These are the activations of a small neural network, seen along a few directions. Each row is one input.
Each table varies a few parts of the input and shows all the possible inputs, shuffled.
A made-up example of a description, with smaller parts first: one of 6 places along a line, together with either a single point or one of 9 places around a ring or (one of 3 separate values, together with one of 8 places around a ring).
Shared parts are said once, and a part with two or three values counts as separate values.

Other details of the inputs shift rows strongly along three fixed directions, in all tables alike. That doesn't count.

A family of inputs:
r1: 16  4  -7  -2  4  -20  -8  13  -21  -19  -30  -6
r2: 1  -16  -4  2  -7  31  10  -6  21  16  44  13
r3: 18  21  -17  -28  17  -36  5  -7  -12  -26  -24  5
r4: -20  22  -10  -25  16  10  -32  -12  -16  0  5  0
r5: 31  7  -13  -31  -3  -43  -2  12  -27  -20  -23  -1
r6: 18  -7  12  -15  -14  -19  19  14  14  -25  -7  3
r7: 22  -12  11  -5  -28  -9  49  11  60  -17  9  3
r8: 24  -17  12  -17  1  -21  37  7  12  -23  -14  -1
r9: -4  12  -18  -27  2  -3  -24  -8  -13  -1  31  1
r10: -7  24  -9  -16  7  10  -12  -21  -6  -3  12  4
r11: -8  -15  8  1  -2  37  8  -11  19  4  41  -19
r12: 8  -16  1  -22  -17  3  -7  -7  8  -3  39  0
r13: 22  1  -1  -34  6  -38  0  1  -12  -30  -32  4
r14: -1  15  -4  -27  10  -4  -19  -4  -24  -13  -10  1
r15: 30  2  -16  -33  3  -52  5  15  -21  -22  -18  -1
r16: 31  -23  -4  -3  -5  -17  37  13  7  -5  -4  8
r17: 22  -23  1  -5  -12  -18  34  11  10  -8  4  0
r18: 10  13  -18  -23  5  2  -20  -4  -5  5  14  9
r19: -12  7  -2  36  5  -33  32  -2  -12  13  -76  1
r20: 5  4  1  -37  13  6  -19  -2  -7  -13  10  -3
r21: -18  -19  -1  13  -11  32  -12  -12  -1  23  35  -2
r22: -42  25  -18  44  16  10  -4  -23  -22  37  -38  0
r23: -5  4  -20  41  11  -13  8  8  -46  29  -66  5
r24: -19  10  8  25  -1  17  10  -10  18  17  29  6
r25: 4  2  -18  -23  11  18  -35  -5  -20  4  22  7
r26: -14  2  -4  8  -13  13  1  -4  12  23  15  -3
r27: -4  24  -25  -16  9  -8  -24  -5  -9  -17  7  5
r28: -17  -7  8  11  -4  47  -4  -15  5  15  31  -19
r29: 24  8  -16  -31  5  -44  -6  16  -21  -14  -28  -2
r30: -5  19  -3  -31  7  3  -20  -11  -13  -11  4  3
r31: 6  -9  0  10  -21  -17  22  -2  14  12  -7  1
r32: -11  10  0  -11  17  10  -50  -11  -27  -3  19  8
r33: -33  18  -12  46  16  -22  25  1  -27  24  -77  -3
r34: -7  -19  27  58  -11  -8  57  21  23  24  -43  -2
r35: 18  -23  17  -13  -21  -16  35  16  40  -27  10  5
r36: 16  8  -1  -11  17  -19  -33  0  -23  -13  -9  -7
r37: -40  2  10  70  6  25  7  8  -8  50  -29  -9
r38: 36  4  2  -36  8  -38  9  8  -18  -33  -35  0
r39: 17  -6  28  5  -20  -17  42  8  30  -10  0  8
r40: 6  9  -19  -16  7  0  -9  -6  -7  4  21  10
r41: 32  -19  13  -1  -21  -7  30  17  30  -23  5  -14
r42: 5  12  -20  -9  8  22  -30  -12  -23  14  16  14
r43: -1  24  2  -12  5  9  -24  -14  -4  -3  31  9
r44: 24  4  3  -9  16  -31  -8  10  -17  -19  -11  -8
r45: 1  -8  17  17  -1  14  3  7  17  14  9  -14
r46: 0  9  -8  -29  17  4  -30  -6  -21  -7  -2  -10
r47: 4  -5  22  6  -9  -9  27  8  29  2  3  6
r48: -14  22  -9  -9  27  9  -55  -6  -43  -4  15  0
r49: -12  6  -3  11  -18  15  1  -8  2  22  18  0
r50: -34  13  -4  53  21  -2  -9  7  -42  27  -41  1
r51: 26  -12  -2  -6  -3  -18  -3  8  7  -25  -14  -10
r52: -2  22  -2  -9  19  14  -51  -5  -34  -2  14  -9
r53: -19  -3  19  15  -5  39  -13  -7  2  17  35  -1
r54: -3  -24  7  6  -18  25  17  2  24  17  30  -4
r55: 15  -19  14  -6  -6  7  27  3  30  -4  3  -18
r56: 2  -12  -3  3  -5  29  6  -6  20  21  30  10
r57: -8  0  -9  40  18  -24  25  8  -27  14  -69  -15
r58: 24  5  -4  -20  3  -29  -5  15  -15  -29  -30  0
r59: -10  25  -10  -13  18  0  -44  -20  -16  0  19  10
r60: -13  -11  10  5  -14  19  7  8  26  2  16  2
r61: 8  -1  -3  -29  11  10  -28  -15  -8  -11  17  -14
r62: 7  5  -7  -8  -2  -32  -3  5  -5  -20  -31  5
r63: 5  -17  3  -11  -6  14  -13  -1  16  -14  27  -4
r64: -24  -11  0  66  -3  3  32  21  7  33  -57  -12
r65: -7  -20  13  6  -7  26  11  -12  16  7  15  -11
r66: 24  6  -18  -29  1  -19  -17  -9  -7  -11  6  13
r67: -13  -17  7  8  -8  24  7  6  20  -1  27  0
r68: 26  -22  9  -15  -13  -18  14  12  22  -26  -2  4
r69: -7  -14  -3  11  -6  35  -6  -16  12  26  34  13
r70: -7  32  -10  -10  17  -4  -32  -8  -12  4  2  7
r71: -32  -14  -9  77  0  20  20  -2  -18  56  -38  1
r72: 8  -14  20  17  -2  -7  9  2  7  2  -6  -2
r73: -8  -15  -2  16  -3  25  0  4  16  1  24  -16
r74: -22  18  4  0  11  17  -39  -7  -28  6  14  5
r75: -1  5  -12  -6  9  9  -31  8  -6  -8  2  -12
r76: 13  -12  26  5  -16  -17  33  2  34  -8  4  7
r77: -23  4  -9  16  -7  24  -11  -15  18  10  24  2
r78: -40  21  -6  47  16  -3  -5  0  -31  27  -35  4
r79: -23  3  -14  53  2  3  10  6  -39  36  -46  -7
r80: -10  -21  15  2  -5  28  12  -10  17  5  23  -3
r81: 18  -4  0  -25  -4  -29  -6  9  4  -33  -15  6
r82: 18  -24  15  -2  -17  -9  35  21  39  -18  -4  -1
r83: 9  4  2  -6  -21  9  16  -3  34  -13  26  4
r84: -16  16  -7  -26  15  13  -31  -6  -15  -4  7  0
r85: 19  -15  25  -9  -10  -22  19  7  20  -18  1  8
r86: -6  29  -17  -25  17  -2  -22  -14  -13  -3  -7  2
r87: -12  16  -8  -6  -3  1  -19  0  -8  -8  0  3
r88: 7  -18  4  11  -7  -5  21  16  17  -9  -5  -7
r89: 5  -9  7  6  -17  -21  37  11  29  -12  -7  3
r90: 8  16  -13  -19  6  -35  -9  12  -9  -21  -33  4
r91: -12  3  -4  12  -13  35  -1  -15  10  28  32  8
r92: 13  -17  15  -8  -8  -18  43  9  24  -15  -12  0
r93: -22  16  0  -1  17  8  -35  -3  -25  2  15  6
r94: -6  -10  12  -2  -5  30  7  -10  6  5  22  -9
r95: -15  -2  20  19  -4  27  -4  -1  -3  15  20  4
r96: -16  -13  26  1  -15  36  1  -3  34  10  49  5
Each input here is: one of 4 separate values, together with either one of 6 places around a ring or (one of 3 separate values, together with one of 6 places along a line).
Changing only the choice among 4 separate values turns r13 into r14. The same change can be made to r61. Which row results? -> r28
Changing only the choice among 4 separate values turns r87 into r89. The same change can be made to r49. Which row results? -> r9
Changing only the choice among 4 separate values turns r33 into r19. The same change can be made to r15. Which row results? -> r12
Which other rows does r86 become when the choice among 4 separate values takes its other values? List them by row number. -> r3, r10, r22
Which other rows does r13 become when the choice among 3 separate values takes its other values? List them by row number. -> r81, r85
Which other rows does r42 become when the choice among 4 separate values takes its other values? List them by row number. -> r2, r56, r69
Which other rows does r14 become when the choice among 3 separate values takes its other values? List them by row number. -> r6, r74
A walk changes only the place on the ring of 6. It starts at r29 and steps to r54. List the rest of the walk in order. -> r25, r56, r18, r26

A family of inputs:
r97: 63  -18  -5  -73  -8  -40  -1  6  15  -51  27  2
r98: -16  33  -15  -36  17  8  -48  -25  -34  -1  8  6
r99: -18  -2  18  20  -18  33  13  -12  27  28  41  14
r100: -6  -1  -15  19  9  1  -7  4  -27  15  -24  -9
r101: 14  -20  15  16  -25  -15  51  20  48  -14  -15  2
r102: -14  16  -11  21  13  -9  -20  11  -28  7  -36  -12
r103: 21  16  -10  -45  10  -37  -3  -2  -15  -34  -17  6
r104: 4  10  6  22  -19  -20  36  4  17  4  -31  1
r105: 8  5  3  34  15  -9  28  -7  21  4  -24  -5
r106: 2  -28  10  18  -18  36  18  -3  21  18  34  -11
r107: -16  5  -3  30  14  -19  -9  6  -31  13  -37  3
r108: -23  -6  16  17  -12  35  9  -8  25  24  51  12
r109: -9  0  -24  16  8  -8  -5  2  -18  10  -31  4
r110: -31  -18  10  10  -8  43  8  -9  30  13  28  3
r111: 42  7  -21  -44  4  -44  7  7  -8  -26  -10  8
r112: -5  9  -6  -45  4  24  -57  -8  -3  -22  59  -3
r113: 27  -16  5  7  -28  -13  60  4  37  10  -10  7
r114: -17  7  -10  25  13  -15  -13  5  -25  9  -37  13
r115: 42  -2  7  -34  8  -48  -6  15  -16  -35  -17  5
r116: 12  -9  16  15  -26  -21  57  15  44  -6  -10  0
r117: -31  10  -13  21  20  1  -17  -5  -37  12  -38  -7
r118: -40  -1  8  38  9  38  -5  -5  -18  34  -11  -17
r119: -10  18  -8  12  15  5  -34  7  -35  4  -23  -13
r120: 19  -21  28  -22  -12  28  -6  -3  22  -13  64  1
r121: -19  5  0  -43  15  45  -58  -17  -12  -4  60  -8
Describe the family of inputs behind these rows. -> either a single point or (one of 4 separate values, together with one of 6 places along a line)
Which other rows does r106 become when the choice among 4 separate values takes its other values? List them by row number. -> r118, r119, r120
